Each row below holds a small network's activations on one input, seen along a few directions.
Each table varies a few parts of the input and shows all the possible inputs, shuffled.
A made-up example of a description, with smaller parts first: values(3) and (point or line(9) or (line(6) and ring(8))).
Shared parts are said once, and a part with two or three values counts as separate values.
In the rows, zero is written as 128.

Other details of the inputs vary at random and push rows far along two fixed directions, the same in every table; ignore that.

Table:
r1: [133 123 133 129 129 120 119 136 120 105 126 114 133 136 112 132]
r2: [126 130 130 132 147 119 114 150 131 108 129 119 129 131 116 126]
r3: [122 128 128 130 147 123 116 151 136 112 131 118 129 135 116 129]
r4: [122 121 129 127 121 118 119 123 130 109 115 125 126 134 109 134]
r5: [119 121 130 128 121 124 116 122 137 114 117 124 126 138 109 137]
r6: [ 51 204 201 100 136 181 237 102  89 117 119 115 152 119 181  93]
r7: [164 111  96 110  91 194 158 100 124 180 166 181 137  64 179 107]
r8: [189  86  76 107 121 166 107 146 134 144 176 167 136  62 146 110]
r9: [127 124 121 143 114 111 129 121 127 130 115 127 123 149 120 141]
r10: [128 126 125 146 115 114 124 119 127 131 116 126 121 147 119 140]
r11: [131 120 130 127 127 118 123 137 118 103 126 115 133 136 113 134]
r12: [128 134 126 135 142 100 116 132 137 150 120 122 118 145 133 134]
r13: [132 135 134 138 144 104 113 128 135 152 123 119 116 142 128 134]
r14: [124 124 132 129 122 120 115 121 131 111 116 125 125 134 108 133]
r15: [125 133 129 139 144 108 114 133 144 155 124 122 117 148 132 136]
Each input here is: values(3) and (point or line(4)).
- The inputs of r15 and r13 match in every part but the values(3) part. If r7 is changed in the same way as r15 into r13, which row does it become? => r10
- Change only the line(4) part in r8. List by row number the other rows that result. => r4, r9, r11

Table:
r16: [193  71  74 145 118  93  48 133 160 169 139 143 104 129 102 155]
r17: [118 134 137 121 116 143 149 119 114 108 125 126 137 123 128 124]
r18: [192  58  69 140 102 110  59 145 146 120 145 137 123 126  87 155]
r19: [198  71  68 145 129  96  54 162 149 143 152 135 117 127 104 149]
r20: [106 147 140 126 130 141 146 114 134 143 122 137 125 123 142 120]
r21: [118 151 140 116 136 161 168 129 115 141 144 138 138 104 165 106]
r22: [132 149 136 120 135 149 160 121 116 164 145 136 133 110 172 110]
r23: [ 42 169 187 162 162  43 110 139 143  75  54  61 111 238  63 166]
r24: [122 141 127 119 124 148 152 109 132 162 131 151 127 107 161 114]
r25: [197  63  66 149 103 100  61 143 144 138 144 140 117 130  98 156]
r26: [ 67 156 178 152 143  62 124 141 116  51  70  67 126 216  64 159]
r27: [112 139 145 113 133 142 133 117 132 118 122 134 129 112 130 115]
r28: [122 143 142 102 137 166 163 130 111 116 146 136 145  87 153  99]
r29: [117 145 144 138 120 120 152 112 115 141 117 120 127 146 140 133]
r30: [121 141 136 110 134 163 163 132 117 133 147 138 141 100 158 107]
r31: [123 145 139 102 135 174 167 126 111 129 150 140 143  84 164  99]
r32: [107 143 142 135 119 132 155 120 115 119 119 122 132 141 131 129]
r33: [118 137 136 109 127 158 140 111 132 134 132 144 130  99 144 110]
- The inputs of r33 and r31 match in every part but one. If r24 is changed in the same way as r33 into r31, which row does it become? => r19
- What do these inputs look like to the network? => values(3) and line(6)
- Change only the line(6) part in r32. List by row number the other rows that result. => r17, r18, r25, r26, r29
